A small network was shown many inputs. Here are its activations along a few directions, one row for each input.
Each table varies a few parts of the input and shows all the possible inputs, shuffled.
A made-up example of a description, with smaller parts first: one of 5 places around a ring, together with either a single point or one of 11 places along a line or (one of 3 separate values, together with one of 4 places along a line).
Shared parts are said once, and a part with two or three values counts as separate values.
(in the rows, 100 means zero)

A family of inputs:
x1: 116, 104, 102, 85, 117, 94, 90, 120, 86, 102, 131
x2: 98, 93, 120, 92, 85, 113, 103, 121, 91, 129, 90
x3: 87, 103, 69, 101, 122, 84, 80, 96, 106, 90, 112
x4: 79, 101, 73, 104, 108, 92, 92, 89, 114, 109, 91
x5: 79, 101, 74, 106, 111, 94, 91, 89, 113, 108, 90
x6: 142, 109, 130, 125, 58, 105, 150, 39, 123, 6, 82
x7: 103, 105, 83, 95, 123, 91, 81, 106, 92, 92, 126
x8: 117, 95, 122, 84, 99, 107, 103, 131, 78, 119, 118
x9: 97, 94, 121, 94, 87, 115, 103, 120, 91, 129, 89
x10: 117, 95, 123, 86, 101, 109, 102, 131, 78, 118, 117
x11: 74, 98, 87, 108, 94, 99, 100, 94, 111, 123, 78
x12: 103, 105, 82, 93, 121, 89, 82, 107, 92, 92, 127
x13: 141, 109, 131, 127, 61, 106, 150, 39, 122, 5, 81
x14: 115, 104, 103, 87, 119, 96, 89, 120, 85, 102, 130
x15: 85, 91, 111, 100, 87, 112, 103, 105, 101, 132, 75
x16: 74, 99, 88, 109, 96, 100, 100, 94, 111, 122, 77
x17: 87, 103, 70, 103, 124, 85, 79, 96, 106, 89, 111
x18: 85, 90, 110, 98, 85, 110, 103, 105, 101, 132, 76
What do these inputs look like to the network?
Answer: one of 2 separate values, together with either a single point or one of 8 places around a ring
The inputs of x16 and x11 match in every part but the choice among 2 separate values. If x7 is changed in the same way as x16 into x11, which row does it become?
Answer: x12
Which other rows does x4 become when the choice among 2 separate values takes its other values? List them by row number.
Answer: x5

A family of inputs:
x19: 61, 63, 48, 60, 118, 82, 22, 152, 78, 130, 122
x20: 78, 106, 59, 125, 113, 90, 88, 56, 130, 56, 75
x21: 83, 138, 84, 115, 182, 91, 79, 135, 78, 149, 145
x22: 79, 99, 88, 130, 114, 105, 71, 73, 109, 35, 75
x23: 112, 97, 118, 129, 115, 107, 64, 88, 95, 24, 96
x24: 69, 84, 49, 75, 135, 80, 42, 143, 86, 142, 134
x25: 117, 110, 53, 98, 114, 72, 123, 54, 127, 70, 124
x26: 136, 92, 160, 101, 63, 137, 125, 104, 78, 65, 93
x27: 91, 127, 130, 111, 136, 123, 114, 146, 81, 193, 101
x28: 120, 102, 97, 102, 62, 93, 163, 69, 120, 111, 83
x29: 82, 104, 111, 89, 112, 113, 100, 145, 87, 196, 95
x30: 80, 100, 109, 128, 58, 114, 122, 65, 128, 100, 44
x31: 78, 88, 140, 129, 64, 133, 107, 81, 109, 76, 46
x32: 83, 117, 51, 113, 116, 71, 111, 48, 139, 68, 96
x33: 85, 112, 97, 119, 60, 94, 146, 60, 135, 111, 60
x34: 74, 112, 61, 95, 158, 83, 65, 137, 84, 150, 140
x35: 137, 117, 81, 87, 109, 68, 121, 66, 108, 61, 146
x36: 77, 75, 103, 65, 92, 109, 76, 147, 87, 189, 90
x37: 155, 94, 149, 81, 61, 107, 151, 112, 90, 74, 108
x38: 139, 104, 124, 90, 60, 89, 163, 81, 98, 100, 103
x39: 152, 112, 106, 82, 104, 82, 107, 98, 100, 37, 151
x40: 109, 79, 168, 125, 70, 138, 106, 97, 94, 63, 64
x41: 67, 54, 102, 48, 77, 111, 54, 151, 75, 175, 80
x42: 137, 112, 114, 104, 105, 108, 81, 92, 82, 28, 131
What do these inputs look like to the network?
Answer: one of 2 separate values, together with either one of 4 places along a line or one of 8 places around a ring
The inputs of x34 and x29 match in every part but the choice among 2 separate values. If x42 is changed in the same way as x34 into x29, which row does it become?
Answer: x26
Which other rows does x19 become when the choice among 2 separate values takes its other values? List them by row number.
Answer: x41
Which other rows does x30 become when the place on the ring of 8 takes its other values? List them by row number.
Answer: x26, x28, x31, x33, x37, x38, x40

A family of inputs:
x43: 87, 107, 54, 98, 114, 74, 98, 86, 119, 104, 105
x44: 70, 100, 91, 115, 100, 104, 95, 97, 102, 119, 76
x45: 106, 83, 129, 80, 90, 111, 85, 131, 78, 118, 97
x46: 86, 88, 114, 107, 106, 113, 72, 127, 87, 98, 95
x47: 120, 108, 84, 82, 116, 84, 90, 114, 85, 94, 144
x48: 123, 111, 96, 108, 86, 86, 117, 61, 116, 30, 107
x49: 104, 110, 107, 95, 107, 102, 124, 119, 92, 132, 114
x50: 76, 104, 79, 112, 114, 100, 84, 83, 108, 110, 85
x51: 123, 88, 133, 106, 56, 114, 137, 73, 106, 67, 73
x52: 109, 95, 113, 77, 87, 107, 123, 118, 93, 144, 104
x53: 120, 113, 105, 91, 117, 102, 94, 117, 83, 112, 130
x54: 95, 84, 78, 96, 121, 96, 61, 113, 94, 72, 117
x55: 110, 111, 74, 81, 121, 78, 109, 103, 100, 104, 137
x56: 93, 108, 100, 107, 103, 92, 123, 106, 103, 137, 102
x57: 84, 94, 94, 93, 82, 103, 113, 101, 115, 143, 70
x58: 69, 94, 102, 113, 100, 110, 76, 111, 96, 103, 82
x59: 125, 111, 96, 108, 87, 86, 117, 63, 117, 30, 107
x60: 123, 112, 118, 118, 88, 105, 123, 60, 115, 48, 93
x61: 93, 91, 101, 103, 121, 111, 63, 114, 93, 90, 103
x62: 73, 87, 98, 97, 81, 110, 95, 97, 104, 131, 66
x63: 80, 108, 87, 110, 101, 97, 113, 101, 114, 131, 80
x64: 110, 116, 96, 90, 122, 97, 113, 104, 98, 123, 123
x65: 110, 94, 88, 85, 126, 88, 74, 116, 85, 80, 129
x66: 77, 97, 90, 110, 115, 107, 66, 97, 102, 94, 90
x67: 119, 105, 127, 124, 74, 111, 135, 74, 107, 56, 83
x68: 121, 105, 127, 123, 75, 111, 135, 75, 108, 56, 83
x69: 109, 100, 111, 93, 127, 104, 77, 118, 83, 97, 115
x70: 99, 109, 67, 94, 115, 68, 108, 90, 110, 110, 126
x71: 72, 81, 110, 95, 81, 116, 76, 110, 98, 114, 73
x72: 114, 108, 116, 96, 101, 105, 104, 131, 77, 121, 121
x73: 78, 99, 57, 104, 113, 83, 81, 82, 108, 92, 100
x74: 86, 112, 76, 107, 115, 93, 102, 87, 119, 122, 90
x75: 98, 94, 106, 89, 83, 98, 122, 106, 105, 150, 91
x76: 103, 97, 122, 97, 111, 106, 86, 132, 77, 106, 107
x77: 89, 75, 122, 89, 86, 118, 72, 127, 89, 109, 86
x78: 125, 89, 133, 106, 57, 115, 136, 74, 107, 67, 73
x79: 99, 113, 89, 103, 117, 87, 112, 92, 110, 129, 112
x80: 119, 94, 122, 78, 80, 110, 102, 130, 79, 133, 112
x81: 79, 91, 67, 103, 114, 91, 63, 96, 102, 77, 105
x82: 125, 113, 118, 118, 89, 106, 123, 62, 115, 47, 93
What do these inputs look like to the network?
Answer: one of 4 places along a line, together with either one of 2 separate values or one of 8 places around a ring
The inputs of x46 and x77 match in every part but the place on the line of 4. If x72 is changed in the same way as x46 into x77, which row does it become?
Answer: x80
Which other rows does x48 become when the choice among 2 separate values takes its other values? List them by row number.
Answer: x59
Which other rows does x43 become when the place on the ring of 8 takes its other values? List them by row number.
Answer: x47, x54, x55, x65, x70, x73, x81
Which other rows agree with x69 in the place on the line of 4? List them by row number.
Answer: x50, x53, x60, x61, x64, x66, x74, x79, x82
Which other rows does x51 become when the choice among 2 separate values takes its other values? List them by row number.
Answer: x78
